A small network was trained on invented records. Each row is its activation on one of them, seen along a few directions.
After each row come some of the record's fields: PUGED, KIBU, TENIT, KABUZ.
A field that a record lacks is left out.
Other fields move the rows too, some of them a lot.
(in the rows, 500 means zero)
Strong random noise was added to every row along 6 fixed directions; ignore it. To show where, here is one row again and again, with new noise each time:
[393 470 631 574 457 531 502 409 745 598 386 581 460 531 435 556 554 892
 482 565 476]
[467 468 448 301 594 421 473 542 445 498 367 483 374 359 390 287 558 535
 617 456 399]
[462 366 622 588 453 544 662 672 621 336 419 616 417 416 487 604 457 589
 568 551 463]
[383 422 512 496 496 751 586 539 582 370 487 611 576 393 438 547 757 324
 443 521 526]
[338 496 456 377 386 513 435 496 581 345 402 507 590 474 530 606 569 474
 455 437 514]
[506 616 389 475 312 446 366 590 407 350 428 445 568 553 540 794 251 362
 503 386 585]
[617 746 305 428 566 549 239 373 262 772 433 399 467 518 313 441 458 397
 506 399 555]
[457 585 497 471 529 589 377 325 604 732 477 517 525 553 290 493 621 712
 502 529 525]

[387 522 423 291 363 500 409 473 566 304 576 483 711 508 529 605 629 317
 460 414 571] : PUGED=lala
[534 617 522 769 440 724 353 368 569 685 369 416 465 573 483 538 427 629
 538 543 587] : PUGED=migel KIBU=ruzi KABUZ=favo
[503 521 365 120 783 364 370 450 284 599 517 373 415 405 383 102 629 233
 615 455 367] : PUGED=tode KIBU=ruzi TENIT=sabed KABUZ=favo
[672 472 499 587 670 593 491 394 354 642 433 423 360 434 440 298 574 405
 529 548 479] : PUGED=lala KIBU=ruzi
[582 495 447 313 610  48 506 603 357 590 450 443 341 478 472 336 234 790
 802 436 414] : PUGED=lil KIBU=ruzi TENIT=nuki
[454 498 376 347 377 322 347 513 448 294 329 359 432 459 630 410 350 445
 591 371 502] : PUGED=lala KIBU=mur
[584 438 723 572 545 459 623 474 543 627 590 614 401 582 431 559 407 658
 460 619 543] : PUGED=lala KIBU=mur TENIT=vadof
[531 508 575 652 586 710 552 357 534 519 572 560 521 656 417 696 698 193
 323 562 537] : PUGED=lala KIBU=vatob TENIT=sabed KABUZ=favo
[459 586 286 456 189 455 196 542 458 187 317 349 572 462 760 758 244  78
 449 364 600] : PUGED=lala KIBU=ruzi KABUZ=lim
[513 486 552 440 493 425 516 553 482 453 400 578 460 382 605 473 464 420
 316 449 466] : PUGED=lala KABUZ=lim
[350 652 345 516 361 573 517 513 438 344 710 490 863 616 583 747 527 388
 470 370 656] : PUGED=lil KIBU=bevig TENIT=nuki KABUZ=favo
[383 608 328 295 463 351 524 563 401 432 685 457 838 546 468 521 414 589
 585 376 586] : PUGED=lil KIBU=bevig TENIT=nuki KABUZ=lim
[706 528 631 782 400 582 539 635 492 576 684 649 464 466 433 778 181 453
 476 603 564] : PUGED=lala KIBU=bevig TENIT=vadof KABUZ=lim
[622 479 532 814 498 518 751 681 308 437 322 478 373 474 794 474 349 567
 478 429 451] : PUGED=migel KIBU=ruzi TENIT=zarad
[421 363 483 317 417 164 715 687 468 111 407 463 515 474 670 537 399 468
 564 416 439] : PUGED=lala KIBU=vatob TENIT=nuki
[438 545 461 641 413 475 650 597 442 370 339 530 508 570 822 559 340 666
 389 360 538] : PUGED=lil KIBU=mur TENIT=sabed
[602 510 585 873 510 647 562 496 528 710 441 552 338 503 475 531 374 892
 550 557 541] : PUGED=migel KIBU=mur KABUZ=lim
[466 553 471 472 546 610 411 458 477 602 446 467 460 352 554 278 687 488
 348 480 441] : PUGED=tode KABUZ=lim
[314 318 769 577 391 539 671 587 852 331 606 652 648 530 478 653 522 892
 583 623 467] : PUGED=migel KIBU=bevig KABUZ=favo
[497 385 724 734 594 681 645 386 783 571 451 638 351 467 429 532 752 700
 406 659 449] : PUGED=lala KIBU=vatob KABUZ=lim
[558 409 640 617 406 568 484 465 678 496 526 624 539 602 485 718 465 406
 441 582 582] : PUGED=lala KIBU=ruzi TENIT=sabed
[512 415 595 442 427 411 660 620 627 387 644 619 528 566 393 561 469 484
 564 606 517] : PUGED=lala KIBU=vatob TENIT=nuki
[853 625 469 570 714 484 491 620 268 741 770 452 463 632 125 544 304 385
 749 552 571] : PUGED=tode KABUZ=favo
[561 489 538 610 522 534 503 409 497 529 415 487 460 469 557 454 515 560
 438 540 466] : PUGED=lala KIBU=bevig
[594 558 574 481 476 299 340 476 449 577 359 434 314 429 588 424 301 695
 480 430 380] : PUGED=lala KIBU=bevig KABUZ=favo
[266 498 374 166 403 568 414 534 490 307 487 554 647 378 603 439 685 227
 290 368 445] : PUGED=migel KIBU=vatob TENIT=sabed KABUZ=lim
[360 463 447 128 398 379 320 304 601 429 513 439 607 557 524 619 594 331
 329 436 476] : PUGED=lala KIBU=mur TENIT=sabed KABUZ=lim
[200 602 440 186 405 523 234 174 724 645 402 418 710 484 577 374 853 762
 256 459 460] : PUGED=migel KABUZ=lim
[463 611 316 197 435 243 305 500 403 342 518 311 622 542 494 610 342 303
 575 368 531] : PUGED=lala KABUZ=lim
[613 535 540 579 622 296 486 413 366 626 260 486 261 470 615 385 400 694
 334 454 410] : PUGED=lala KIBU=vatob KABUZ=lim
[492 530 507 555 413 399 484 623 446 280 335 474 479 438 756 617 305 438
 423 427 455] : PUGED=tode KIBU=bevig KABUZ=lim
[513 559 477 558 483 567 488 351 495 518 528 478 604 644 441 609 583 454
 381 524 582] : PUGED=lala KIBU=vatob
[461 539 334 391 573 930 409 390 452 624 565 498 452 206 434 183 852 236
 534 484 455] : PUGED=migel KIBU=ruzi TENIT=sabed KABUZ=lim
[524 534 402 628 606 764 443 541 291 514 318 476 439 290 641 334 642 131
 359 449 490] : PUGED=tode KIBU=ruzi KABUZ=lim
[478 627 430 483 496 412 260 274 484 668 463 406 531 659 403 495 548 602
 422 443 518] : PUGED=lala KIBU=vatob KABUZ=favo
[535 559 522 567 445 731 415 488 392 614 551 520 488 383 516 549 455 211
 355 503 519] : PUGED=migel KIBU=ruzi TENIT=sabed KABUZ=lim
[456 366 807 646 463 676 530 370 810 742 467 703 428 445 530 538 660 771
 119 643 475] : PUGED=lala KIBU=mur TENIT=sabed KABUZ=lim

Which values does each new row have?
[458 713 376 523 363 577 158 338 496 647 424 369 574 545 567 504 441 627
 493 397 558] : PUGED=migel KIBU=ruzi KABUZ=favo
[366 586 317 420 501 481 326 236 496 583 336 379 593 481 648 444 752 397
 352 386 542] : PUGED=lala KIBU=ruzi TENIT=nuki KABUZ=lim
[593 539 458 517 378 412 314 427 639 573 509 426 456 656 391 595 336 643
 596 572 578] : PUGED=lala KIBU=mur
[458 491 545 624 649 585 542 402 608 665 492 591 485 511 491 328 663 802
 486 499 415] : PUGED=lil KIBU=bevig TENIT=sabed KABUZ=favo
[293 656 374 617 198 701 178 189 609 535 325 364 690 535 728 675 559 522
 273 417 610] : PUGED=migel KIBU=ruzi KABUZ=lim
[286 521 446 359 395 639 400 311 647 417 678 472 825 632 373 654 802 515
 482 483 592] : PUGED=migel KIBU=vatob KABUZ=favo
[452 544 444 514 577 385 647 549 317 417 341 509 498 497 729 423 575 532
 372 394 504] : PUGED=lil KIBU=vatob TENIT=nuki
[690 657 434 526 517 590 358 579 406 656 511 409 322 384 369 448 363 489
 707 481 494] : PUGED=migel KABUZ=lim
[451 342 596 535 472 730 570 509 596 383 469 606 456 216 524 370 704 288
 379 594 403] : PUGED=lala KIBU=bevig KABUZ=lim
[417 554 413 412 569 523 598 634 213 406 452 549 456 245 739 246 672 193
 191 383 421] : PUGED=tode KIBU=vatob TENIT=nuki KABUZ=lim
[537 420 656 722 610 736 663 601 539 541 393 569 331 329 469 278 574 638
 621 611 398] : PUGED=migel KIBU=bevig KABUZ=favo
[394 628 564 414 398 555 333 359 532 575 556 554 566 553 468 567 552 415
 287 476 575] : PUGED=lala KIBU=vatob TENIT=vadof KABUZ=favo
[451 455 602 510 284 549 527 620 580 342 602 563 556 409 584 632 366 510
 518 577 496] : PUGED=migel KIBU=bevig TENIT=vadof
[546 620 429 682 585 585 465 338 467 732 391 468 486 630 503 542 514 797
 478 489 605] : PUGED=lil KIBU=mur KABUZ=lim
[719 676 420 779 502 733 489 513 348 812 556 472 461 459 373 526 353 492
 631 520 609] : PUGED=migel KIBU=ruzi TENIT=nuki KABUZ=lim
[487 420 584 640 508 550 633 480 561 429 462 584 501 515 527 624 573 519
 354 558 506] : PUGED=lala KIBU=vatob KABUZ=lim
[472 445 383 456 635 675 586 581 375 367 606 503 637 428 398 496 675 138
 506 473 579] : PUGED=lil KIBU=mur KABUZ=lim
[571 642 484 833 398 759 515 459 564 588 579 604 608 579 541 679 443 704
 476 547 630] : PUGED=lil KIBU=bevig
